These are the activations of a small neural network, seen along a few directions. Each row is one input.
In each table, some parts of the input vary, and every possible input appears once, in random order.
A made-up example of a description, with smaller parts first: one of 2 separate values, together with either a single point or one of 9 places along a line or (one of 6 places along a line, together with one of 8 places around a ring).
Shared parts are said once, and a part with two or three values counts as separate values.
In the rows, 128 means zero.

Other details of the inputs vary at random and push rows far along two fixed directions, the same in every table; ignore that.

Table:
R1: [115 117  64 104  85  48 131 105 127 147 117  80 126]
R2: [ 86 169  92 147 103 153 195 111 101 108  76 145  88]
R3: [101 121 104  70 109 147 184 107 116 101 103 174  69]
R4: [157  87 181 165 137 119 101 145 118 132 166  88 165]
R5: [143 123  67 117  98  41 130  74 110 139  97  97 129]
R6: [148 115 128 208 164 125  13 159 132 145 105  89 116]
R7: [132  94  91 133 106  60 157  93  84 164 147  78  94]
R8: [168  93 184 166 142 118  96 126 126 135 173  94 157]
R9: [149  90 103 126  99  75 149  82  84 123 147  52  86]
R10: [165 125 128 136 137 100  71 136 170 153 155 126 185]
R11: [121 125  73 107 106  39 127  89 101 122 100  80 135]
R12: [ 86 152  89 104  98 136 182 105 122 100  59 163 104]
R13: [106 153  94  66 109 150 180 106 133 120  94 163  69]
R14: [119 140  78 151 107  54 139  94  83 134 118  60 118]
R15: [ 96 164 155 111 151 195 115 160 173 100 124 186 159]
R16: [141 137  69 161  99  58 142  80  92 153 116  77 112]
R17: [139 171 167 141 157 214 139 170 154 127 146 184 118]
R18: [125 168 174 148 156 209 141 160 155 144 141 185 126]
R19: [122  88  48 133 132  64  66 102 124 132  52  62  76]
R20: [146  89 156 110 148  98  80 151 121 141 163 121 187]
R21: [106 131 199 141 163 224 144 151 128  88 138 156 136]
R22: [ 71 152 108  62 117 146 180 112 123 119  89 145  87]
R23: [146 134 157 148 154 113  93 159 126 163 172  91 165]
R24: [146 181 155 175 152 205 130 155 146  96 122 192 137]
R25: [ 77 111 108  76 104 145 192 119 110 115  91 168  88]
R26: [156 126 156 160 140 109 101 168 134 172 166 100 163]
R27: [114 110 196 108 138 205 131 152 151  88 118 183 152]
R28: [ 91 149 101  74 109 147 182  98 135 137  89 162  79]
R29: [148 165 151 131 150 188 116 148 164  85 106 212 153]
R30: [179 101 156 158 149 110  98 155 121 145 187 118 150]
R31: [169  81 177 123 132 109  75 118 140 127 158 115 176]
R32: [165 139 131 178 141 116  87 143 155 165 171 106 168]
R33: [138 144 140 167 147 110  85 154 142 143 172  89 170]
R34: [ 71 169  88 134  98 161 192 123 125 122 100 136  77]
R35: [145 138  53 138  99  69 140  98 112 151 144  64  97]
R36: [ 69 133 117 109 127 158 203 119  91 112 113 137  70]
R37: [183  84 170 116 131 111  71 127 136 111 165 114 169]
R38: [106 119 197  99 152 204 126 144 146  80 122 174 149]
R39: [165  87 161 123 141  93  83 139 138 151 164 139 173]
R40: [178 129 123 130 136 102  66 145 168 137 163 127 178]
R41: [109 129 181 150 153 205 154 179 130 121 142 189 133]
R42: [ 79 143 104  73 103 144 187 119 129 130  83 154  86]
Description of these inputs: one of 2 separate values, together with either a single point or (one of 4 places along a line, together with one of 5 places along a line).
Changing only the choice among 2 separate values turns R36 into R20. The same change can be made to R9. Which row results?
> R37
Changing only the choice among 2 separate values turns R27 into R4. The same change can be made to R19. Which row results?
> R6
Which other rows does R26 become when the place on the line of 4 takes its other values? List them by row number.
> R17, R18, R23

Table:
R43: [152 105 162 127 153 139  71 160 158 138 140 154 160]
R44: [163  77  81 118  96   8  98  84  96 144 119  52 140]
R45: [ 76 175 147  89 119 236 213 123 149  85 103 214  87]
R46: [ 66 159 147  78 135 244 188 134 149  78  86 208  65]
R47: [136 171 136 208 162 148  74 174 148 149 132 125 158]
R48: [156  68  97 114 107  28 120 100  87 171 160  48 113]
R49: [132 125 173 125 154 144  92 165 148 125 151 138 182]
R50: [ 80 172  31 153  96 121 192  70  91 112  54  98  29]
R51: [163 101 187 150 147 142 104 148 126 116 162 149 169]
R52: [151 160 137 202 164 158  67 170 154 149 136 125 136]
R53: [ 77 120  70  78  74 112 220  50  82  98  81 101  48]
R54: [162 104  75 102  95  12 112  88 106 158 155  47 143]
R55: [156 115 173 135 149 142  85 144 144 103 150 139 177]
R56: [133 117 183 133 149 145 103 161 146 133 163 132 182]
R57: [165 125 176 139 144 138 115 156 139 138 173 158 172]
R58: [ 80 224  99 166 135 243 187 143 154 101  74 207  68]
R59: [163  97  70 108  93   6 105  92 111 166 138  68 143]
R60: [139 111 185 141 153 141 112 169 130 139 163 146 173]
R61: [ 57 125  47  66  82  97 208  75  91 124  56 119  54]
R62: [152 109 185 128 152 155  93 154 151 134 165 133 159]
What is each input in this table made of?
> one of 4 separate values, together with either a single point or one of 4 places along a line
Changing only the choice among 4 separate values turns R59 into R44. The same change can be made to R45. Which row results?
> R53
Which other rows does R48 become when the place on the line of 4 takes its other values? List them by row number.
> R43, R46, R62

Table:
R63: [169 156 176 132 166 173  89 166 174 112 137 206 192]
R64: [ 98 133 159 100 149 191 153 141 131 112 119 175  98]
R65: [153 144 174 158 183 195  70 179 161 120 124 178 165]
R66: [171  77 114 130 128  48  93 113  85 163 153  44 140]
R67: [112 147 206 140 165 173 124 204 151 147 159 164 206]
R68: [ 92 125 150 100 142 187 157 153 134 102 126 179  94]
R69: [103 167  85 154 134 139 151 107 123 113 131 113 111]
R70: [163 126 174 112 147 147 122 140 138 118 158 171 174]
R71: [104 140  43  74  85  87 193  82 108 105  83 134  77]
R72: [160 120 142 130 137  89  60 134 155 155 146 114 180]
R73: [167  79 123 134 125  49  93 105  97 164 153  38 138]
R74: [158 112 126 127 134  84  59 153 145 143 155 122 181]
R75: [ 82 138  51  83 107 103 172  85 106 128  71 115  48]
R76: [ 86 169  96  81  98 190 205  99 154  80  69 192  85]
R77: [ 65 167 112 124 118 193 188  98 126  83  45 185  63]
R78: [ 64 160 104 123 105 199 189 103 133  74  48 176  71]
R79: [ 93 162 145 147 149 202 181 127 124  94 148 152 111]
R80: [132 128 115 141 108 109 166 124 100 147 145  97  92]
R81: [115 138 107 140 124 124 131 110 109 112  82 138 112]
R82: [ 83 141  51  70  90 102 175  77 102 129  72 124  69]
R83: [165 159 187 135 161 175  91 159 186 112 136 199 189]
R84: [156 120 177 116 129 154 125 139 159 111 158 159 177]
R85: [124 155  93 153 112 130 156 125 127 153 111 133  87]
R86: [131 149  52 145  94  50 131  84  86 147 132  38 102]
R87: [117 145 162  92 129 182 178 115 143 100 121 189 121]
R88: [152  72 117 118 112  43  95 112 120 157 165  42 140]
R89: [131 134 156 137 151 163  81 162 182 121 130 149 152]
R90: [159  85 168 164 128  99  86 134 127 126 155  90 179]
R91: [ 69 159  87 103 125 203 186 127 124  85  59 182  52]
R92: [138 136 171 143 177 177  69 194 179 114 143 187 162]
R93: [147 115 203 150 161 205  95 174 159 111 151 151 167]
R94: [161 125 136 162 125  80 105 123  97 147 187  54 151]
R95: [134 111  59 121 106  47 119  80 100 155  97  47  92]
R96: [ 78 134  54  75  74 107 177  74 123 122  75 110  73]
R97: [143 122 220 167 164 185  96 159 146 108 142 171 173]
R98: [162  77 128 136 134  76  93 141 102 142 160  75 145]
R99: [162 125 196 122 155 170 110 173 156 104 170 199 187]
R100: [154  78 123 119 125  35  91 107 112 167 163  49 134]
R101: [177 109 157 176 135 100 109 153 126 173 182 102 152]
R102: [ 96 176  55 127  93 116 188  91  95 129  94  94  48]
R103: [ 70 160  96 106 114 213 185 112 140  87  54 164  58]
R104: [146 107 146 173 135 133 132 138 126 168 170 133 141]
R105: [134 141 162 136 164 157  80 155 173 132 127 155 145]
R106: [141 135  50 146  89  42 137 101  95 169 123  54  87]
R107: [165  74 122 149 120  31  96 104  81 150 148  55 154]
R108: [112 141  83 160 114 135 155 114 128 160 116 145  96]
R109: [ 36 191  99  96 118 182 215 141 131 125  65 177 100]
R110: [134 110 172 111 140 151 103 163 139 121 163 164 165]
R111: [111 110 123  87 105 102 147  94 113 141 129 109 113]
R112: [136 118 206 123 144 191  94 167 171 118 164 172 185]
R113: [159 109 132 171 140  84  63 149 127 124 135 116 174]
R114: [113  96 114 128 109  96 153 112  88 110 117 110 107]
R115: [156  90 134 106 122  67  92 119 107 158 165  90 164]
R116: [173 116 119 158 115  47 111 119  88 167 184  32 134]
Changing only one part turns R107 into R81. The same change can be made to R100. Which row results?
> R105
Changing only one part turns R86 into R94. The same change can be made to R65. Which row results?
> R66
What is each input in this table made of?
> one of 2 separate values, together with either a single point or one of 6 places along a line or (one of 4 places along a line, together with one of 5 places along a line)
Which other rows does R94 become when the place on the line of 6 takes its other values? List them by row number.
> R79, R80, R101, R104, R116
Which other rows does R108 become when the place on the line of 6 takes its other values? List them by row number.
> R69, R85, R86, R102, R106
